These are the activations of a small network on made-up records, seen along a few directions, one row for each record.
After each row come some of the record's fields: S, H, D, P, K.
Not every record has every field; a missing one is left out.
Other fields move the rows too, some of them a lot.
(in the rows, 500 means zero)
Strong random noise was added to every row along 8 fixed directions; ignore it. To show where, here is one row again and again, with new noise each time:
[579 678 487 491 481 743 509 532 644 223 583 535 742 452 409 403 381 510
 495 394 629 440 559 528 487 486]
[347 508 564 661 646 380 541 462 171 478 433 709 538 519 470 604 439 771
 625 237 664 287 606 426 488 464]
[425 429 433 634 371 217 574 423 411 804 475 616 259 431 220 608 468 906
 595 364 560 506 436 351 548 358]
[512 683 360 481 542 600 647 514 782 341 385 691 523 309 397 556 493 664
 608 471 621 377 636 470 423 476]
[603 498 346 545 155 379 385 427 518 766 583 457 352 567 453 548 414 631
 412 520 486 550 378 434 605 345]
[566 460 470 520 463 518 682 546 455 530 364 423 662 573 361 605 318 754
 330 229 583 478 460 604 739 250]
[516 416 551 522 407 374  85 498 202 759 754 461 444 633 558 229 562 397
 310 629 568 702 454 375 412 459]
[697 525 417 658 172 270 389 327 508 749 515 227 544 794 679 670 355 312
 418 473 507 417 352 388 731 443]
[659 614 516 489 493 672 504 494 534 314 494 363 854 659 610 457 330 361
 319 360 607 417 523 584 638 418]
[445 414 511 666 569 363 359 814 606 580 469 352 529 384 232 554 676 431
 619 577 718 718 520 320 413 624]

[573 655 471 402 351 510 471 403 382 476 541 722 426 490 734 572 371 700
 520 478 446 241 571 420 495 528]  S is s1, D is d1, P is p2, K is k1
[421 457 620 550 520 341 455 501 483 477 527 485 482 487 651 694 465 465
 657 468 407 218 497 312 505 626]  S is s1, D is d1, P is p2, K is k1
[579 425 633 474 544 463 665 388 524 507 534 380 537 538 254 302 414 521
 398 459 487 668 415 499 595 447]  S is s6, D is d3, P is p1, K is k2
[359 417 439 427 478 653 207 803 243 427 595 661 423 449 670 496 566 572
 377 654 449 564 534 600 391 543]  S is s7, H is h2, D is d3, P is p1, K is k1
[461 570 665 525 586 606 492 576 801 270 656 492 622 345 331 392 499 325
 645 589 581 530 456 344 392 733]  S is s1, D is d1, P is p2, K is k1
[499 522 564 434 650 583 430 381 358 473 534 580 615 602 656 316 542 313
 424 568 510 492 569 613 446 490]  S is s5, D is d1, P is p1, K is k2
[525 533 529 691 505 576 433 705 311 260 495 388 742 591 560 718 361 451
 628 336 655 413 490 510 574 604]  S is s6, D is d1, P is p2, K is k1
[511 609 466 465 450 416 535 382 421 533 447 715 365 536 677 496 353 579
 459 590 431 340 601 465 531 646]  S is s2, D is d3, P is p1, K is k1
[591 390 558 442 300 666 176 711 284 502 775 337 634 594 472 282 440 442
 259 540 487 779 385 632 587 455]  S is s5, D is d3, P is p1, K is k1
[380 593 352 454 717 512 466 534 532 464 288 716 419 449 818 542 672 337
 547 716 549 432 697 537 333 517]  S is s7, H is h2, D is d1, P is p2, K is k2
[534 612 522 753 258 475 394 437 469 333 668 322 589 655 590 707 397 221
 802 492 547 304 438 389 565 741]  S is s3, D is d3, P is p1, K is k2
[429 359 588 513 765 362 591 526 568 618 177 530 418 478 590 533 691 418
 466 662 564 548 594 500 456 552]  S is s1, D is d3, P is p1, K is k2
[469 573 396 329 655 634 342 504 530 420 450 620 487 463 813 399 667 304
 363 718 491 417 667 560 384 513]  S is s4, D is d3, P is p1, K is k2
[550 427 432 533 433 503 437 807 695 536 487 283 517 447 338 574 584 417
 495 580 525 726 431 559 551 502]  S is s7, H is h2, D is d3, P is p1, K is k1
[673 612 338 606 284 349 646 375 591 687 366 383 443 727 608 536 305 331
 475 680 577 534 515 500 685 614]  S is s2, D is d3, P is p1, K is k2
[421 562 484 474 550 720 492 401 520 313 540 629 570 502 599 553 501 519
 529 442 442 367 514 654 450 440]  S is s7, H is h1, D is d1, P is p1, K is k1
[363 459 684 826 439 268 250 380 150 597 725 414 460 697 507 505 553 336
 784 430 551 458 397 305 461 655]  S is s7, H is h1, D is d3, P is p1, K is k2
[618 495 558 434 640 427 493 479 736 553 501 330 628 451 453 297 603 274
 437 629 510 705 503 423 475 542]  S is s5, D is d1, P is p1, K is k1
[516 546 667 699 332 202 539 169 335 566 828 499 454 577 286 385 326 615
 800 293 494 380 373 204 521 670]  S is s3, D is d3, P is p1, K is k1
[443 460 380 460 431 565 202 536 266 575 435 614 346 582 907 632 601 436
 438 589 440 399 545 616 432 423]  S is s7, H is h1, D is d1, P is p2, K is k2
[655 528 480 431 487 418 629 193 656 678 424 391 609 696 643 492 428 373
 333 399 402 434 391 574 634 273]  S is s7, H is h2, D is d2, P is p2, K is k1
[456 500 499 353 712 547 675 492 607 516 435 570 480 458 397 272 575 472
 378 585 547 661 566 627 450 400]  S is s7, H is h2, D is d3, P is p1, K is k2
[506 673 354 575 454 492 524 426 497 459 367 505 532 617 808 719 472 335
 644 491 542 300 550 513 524 579]  S is s7, H is h2, D is d1, P is p2, K is k2
[549 522 386 594 101 291 385 339 444 739 668 558 258 482 425 591 401 719
 656 459 419 484 354 356 565 463]  S is s5, D is d1, P is p2, K is k1
[676 463 385 553 319 454 413 668 374 545 412 204 736 746 608 675 390 507
 349 356 569 490 442 558 775 402]  S is s4, D is d3, P is p1, K is k1
[537 537 690 499 598 539 587 280 454 354 528 475 647 571 568 469 399 421
 492 243 431 273 454 502 545 451]  S is s7, H is h1, D is d1, P is p2, K is k2
[525 547 745 401 559 748 564 583 839 142 646 369 728 356 282 284 444 345
 459 557 428 619 475 468 473 720]  S is s1, D is d3, P is p1, K is k1
[430 422 555 493 541 487 373 638 385 507 384 481 592 615 770 655 562 427
 400 518 457 401 516 515 498 514]  S is s1, D is d1, P is p1, K is k1
[503 452 484 452 402 483 622 351 434 632 513 583 325 462 438 552 416 733
 489 415 369 433 422 554 574 345]  S is s3, D is d1, P is p1, K is k2
[398 495 633 656 656 467 480 468 565 326 567 508 557 402 402 633 604 457
 794 385 471 331 501 346 375 674]  S is s7, H is h1, D is d1, P is p1, K is k1
[579 543 590 529 537 520 275 612 586 387 562 261 755 580 671 469 558  43
 487 613 581 569 508 489 488 637]  S is s5, D is d1, P is p2, K is k1
[612 443 434 585  92 359 396 465 907 625 529 182 395 481 480 733 599 217
 596 707 353 529 293 346 584 657]  S is s1, D is d3, P is p1, K is k2
[545 585 437 240 429 693 420 341 544 482 689 791 335 353 463 162 544 758
 337 537 380 579 509 607 337 313]  S is s7, H is h1, D is d3, P is p1, K is k1
[440 540 658 609 564 543 640 143 459 414 564 516 607 644 500 548 453 398
 644 249 461 281 421 595 550 431]  S is s7, H is h1, D is d1, P is p1, K is k2
[440 614 444 441 743 614 679 640 943 277 296 520 570 276 485 552 686 296
 661 652 561 467 630 501 357 726]  S is s7, H is h2, D is d3, P is p1, K is k2

Here are new rows. What are their fields?
[409 702 527 693 460 617 293 426 394 202 715 650 564 460 500 491 517 423
 903 436 575 317 542 381 274 725]  S is s7, H is h1, D is d1, P is p1, K is k2
[568 417 789 375 880 478 572 431 482 501 583 370 724 521 348 147 597 326
 308 462 525 693 525 488 429 495]  S is s3, D is d1, P is p1, K is k1
[515 501 388 454 339 750 434 706 451 325 459 528 527 460 580 695 361 619
 385 498 447 521 492 669 615 463]  S is s6, D is d1, P is p2, K is k1
[713 668 289 368 477 466 603 337 794 536 333 427 561 516 699 552 475 493
 424 497 485 370 568 442 602 382]  S is s4, D is d1, P is p2, K is k1
[494 542 652 584 625 349 693 374 490 467 456 454 560 612 537 594 367 501
 561 424 565 350 481 278 568 631]  S is s1, D is d1, P is p2, K is k1
[513 538 565 673 440 442 528 514 566 382 677 430 574 372  96 407 466 536
 758 385 596 607 397 284 432 612]  S is s6, D is d1, P is p2, K is k2
[408 647 471 351 807 733 449 648 472 213 441 756 550 381 695 315 588 429
 488 672 546 408 739 588 253 627]  S is s7, H is h2, D is d3, P is p1, K is k2
[438 343 450 480 337 577 298 631 229 636 597 435 440 619 502 325 442 465
 259 675 525 780 469 707 537 442]  S is s2, D is d3, P is p1, K is k2
[421 500 380 720 183 324 388 382 327 654 630 671 178 476 413 596 491 676
 779 581 495 500 416 365 429 603]  S is s6, D is d3, P is p1, K is k2
[421 498 437 419 694 381 646 570 479 582 280 689 335 399 578 596 583 747
 492 510 462 400 635 481 446 477]  S is s7, H is h2, D is d3, P is p1, K is k1
[452 448 241 434 428 482 503 676 493 667 318 628 254 423 551 660 564 683
 478 615 485 590 537 568 515 383]  S is s7, H is h2, D is d1, P is p2, K is k2
[473 422 291 455 578 537 405 873 502 471 237 529 481 378 618 703 658 585
 420 649 587 623 626 530 428 496]  S is s6, D is d1, P is p2, K is k1
[628 407 350 197 729 790 529 902 693 356 213 424 674 450 684 504 605 488
  84 610 493 645 596 766 573 307]  S is s7, H is h1, D is d3, P is p1, K is k1
[301 619 766 634 812 347 413 222 201 410 659 720 516 535 538 253 570 338
 696 493 618 317 613 343 301 683]  S is s4, D is d3, P is p1, K is k2
[462 555 394 447 658 353 547 486 452 532 313 794 311 378 611 575 540 705
 571 605 564 398 678 381 402 529]  S is s6, D is d1, P is p2, K is k1
[434 574 426 620 594 233 559 410 891 611 405 538 244 338 383 542 762 304
 838 776 560 522 537 290 291 664]  S is s7, H is h1, D is d3, P is p1, K is k2
[583 679 317 585 224 471 437 401 733 506 545 468 394 476 515 625 506 402
 690 589 464 446 417 424 461 488]  S is s7, H is h1, D is d1, P is p2, K is k2
